Q:
[[145 144 120 140 136 112 150]
 [146 144 126 140 136 107 149]
 [129 125  99 118 121 120 142]]
A: 118

Q: [155 121 130 129]
A: 155

Q: [145 151 119 114 133 136]
A: 119

Q:
[[135 111 153 129 128]
 [104 130 128 101 103]]
A: 130

Q: [106 121 129 149 153]
A: 121

Q: [149 105 103 131]
A: 149

Q: [152 148 105 103 116]
A: 148
---
[116, 125, 149, 128, 131, 111] -> 125
[[114, 134, 101, 110, 130], [131, 125, 103, 121, 116]] -> 134
[[132, 136, 116, 118, 134], [135, 129, 150, 148, 131]] -> 136
[105, 116, 118, 131] -> 116
[[134, 129, 137, 119, 126, 140, 145], [125, 128, 131, 150, 143, 122, 118], [120, 109, 138, 130, 121, 117, 109]] -> 129
[[140, 156, 139, 122, 116, 123, 115], [141, 141, 132, 142, 142, 127, 104]] -> 156
---
[127 150 122 138 104] ans = 150, 104

[127 131  99 114 100 152] ans = 152, 99

[117 149 131 120] ans = 149, 117

[139 144 150 142 147 108 135] ans = 150, 108

[[ 99 119 133 137 127]
 [147 115 132 124 124]
 [151 137 131 124 124]] ans = 151, 99

[154 129 135 155 141 138 134] ans = 155, 129

[[132 117 130 105 141 125 147]
 [121 132 150 120 144 142 146]] ans = 150, 105

[[122 131 130 143 133]
 [141 131 121 128 135]
 [134 108 150 130 123]] ans = 150, 108

[[138 124 146 135 143 149]
 [128 137 136 128 117 126]
 [145 134 130 142 150 133]] ans = 150, 117

[108 122 104 124  98 137 156] ans = 156, 98
---
120  155  126  136  126  139 -> 155

102  112  101  154  110  108
101  113  106  154  110  111
-> 113

124  110  128  139  106  136 -> 110

102  132  105  133  132  106 -> 132

106  123  145  121  141  132
104  120  146  121  140  131
-> 120

115  120  115  122  129  138
126  141  111  143  124  123
109  138  136  106  124  118
-> 138

142   99  138  111  109  120 -> 99

151  105  136  102  100  118 -> 105

154  127  112  134  133  126
119  133  128  128  132  130
-> 133
---
[107 102 123 116] out 123, 116

[[120 137 122 117]
 [154 140 145 130]
 [139 141 105 115]] out 154, 145

[128 128 135 150] out 150, 135

[[124 121 129 129 112 124 130]
 [130 142 123 126 139 128 128]
 [150 139 112 125 141 135 113]] out 150, 142

[[128 125 128 129 122 117]
 [105 116 150 121 134 117]] out 150, 134

[138 127 121 154] out 154, 138
---
128  149  150  139  152  148  143  149  148
147  122  134  137  126  132  118  113  114
152  105  111  110  150  108  111  150  125
142  118  134  139  117  126  111  105  108
152  107  112  109  152  111  113  150  121
-> 112

117  112  118  128  124  138  129  128  115  116  135  131  122  133  114  140
136  138  145  141  141  123  119  151  137  136  121  138  115  116  139  119
121  131  115  121  121  129  120  122  126  131  125  119  115  130  119  126
119  114  123  139  137  142  127  142  114  118  138  144  121  134  118  142
131  129  127  111  112  123  147  103  131  128  124  105  146  124  129  127
118  118  111  114  117  134  139  105  118  116  131  114  139  132  115  133
134  134  129  111  118  119  138  104  133  130  124  109  145  120  132  117
116  109  111  133  121  144  135  121  109  116  144  135  133  138  111  144
111  123  106  134  139  134  113  139  114  118  133  131  113  134  114  134
124  111  123  121  106  138  147  112  117  118  134  119  148  131  124  140
-> 123

144  107  121  128  122  146  137  121  151
126  131  124  124  112  130  124   99  130
127  121  128  118  128  140  137  114  138
123  119  138  111  134  145  140  116  135
121  137  123  128  111  123  119   98  125
129  108  119  114  138  148  141  114  135
127  126  123  120  119  136  132  104  134
-> 123

120  126  124  119  120  122  135  127  103  131
129  131  116  129  124  131  138  133  124  133
128  135  114  130  124  130  140  134  125  138
112  127  123  127  117  125  139  135  110  134
126  128  123  128  129  126  131  132  123  135
115  127  121  130  122  124  137  134  112  141
127  126  123  121  125  122  133  128  109  130
-> 123

134  142  133  104  131  125  131  125  127  127  132  139  120  127  132  124
114  124  126  109  123  122  126  121  128  127  131  117  122  129  117  126
123  136  126  140  115  129  133  126  132  123  134  145  127  124  133  139
142  129  136  124  143  125  143  132  118  138  122  136  132  134  137  125
145  130  110  135  131  120  122  129  126  140  123  134  120  118  131  125
124  121  136  141  130  141  137  138  126  119  121  122  143  135  131  130
134  123  133  135  136  143  127  143  125  120  117  115  138  132  133  121
147  125  137  138  139  136  126  139  127  131  129  129  136  130  141  122
149  121  111  136  129  135  111  140  138  131  131  119  132  119  131  120
-> 111
---
(126, 129, 118, 116, 157, 117) -> 117
(127, 154, 114, 131) -> 131
(112, 124, 126, 151, 137, 111, 146) -> 146
(99, 125, 146, 118, 117) -> 117
(130, 136, 100, 128, 157) -> 157
(123, 120, 132, 133, 105, 153) -> 153
(149, 119, 125, 120, 147) -> 147
---
[121, 125, 123, 128, 107] ==> 125
[[112, 121, 117, 129, 133], [132, 118, 124, 115, 151]] ==> 121
[146, 112, 150, 103, 148] ==> 112
[[125, 138, 119, 119, 129, 120, 121], [129, 128, 129, 129, 127, 128, 128], [107, 102, 101, 128, 119, 150, 132]] ==> 138
[[148, 113, 119, 123, 114, 108], [155, 128, 120, 110, 151, 111]] ==> 113
[133, 104, 128, 128, 129, 124] ==> 104
[103, 146, 144, 100, 105, 112] ==> 146
[[131, 122, 123, 129], [150, 114, 120, 139]] ==> 122
[153, 120, 128, 101] ==> 120
---
[107, 134, 118, 119, 131] gives 131, 107
[118, 132, 125, 142, 121, 129, 156] gives 156, 118
[[117, 156, 134, 119, 135, 119], [130, 115, 103, 112, 127, 124]] gives 119, 130
[134, 134, 127, 126, 106] gives 106, 134
[142, 101, 115, 131, 108] gives 108, 142
[99, 141, 109, 146] gives 146, 99
[116, 108, 105, 131, 119, 116] gives 116, 116
---
[113 152 121 141] >> 113, 141

[ 99 110 151 115 127 121] >> 99, 121

[130 133 131 149 117 120 103] >> 130, 103

[[117 115 115 154 122]
 [115 120 124 125 157]
 [129 117 136 156 141]] >> 117, 141

[127 128 107 133 140 142 121] >> 127, 121

[106 145 125 137 136 143 128] >> 106, 128

[[127 139 142 104]
 [129 141 138 121]] >> 127, 121
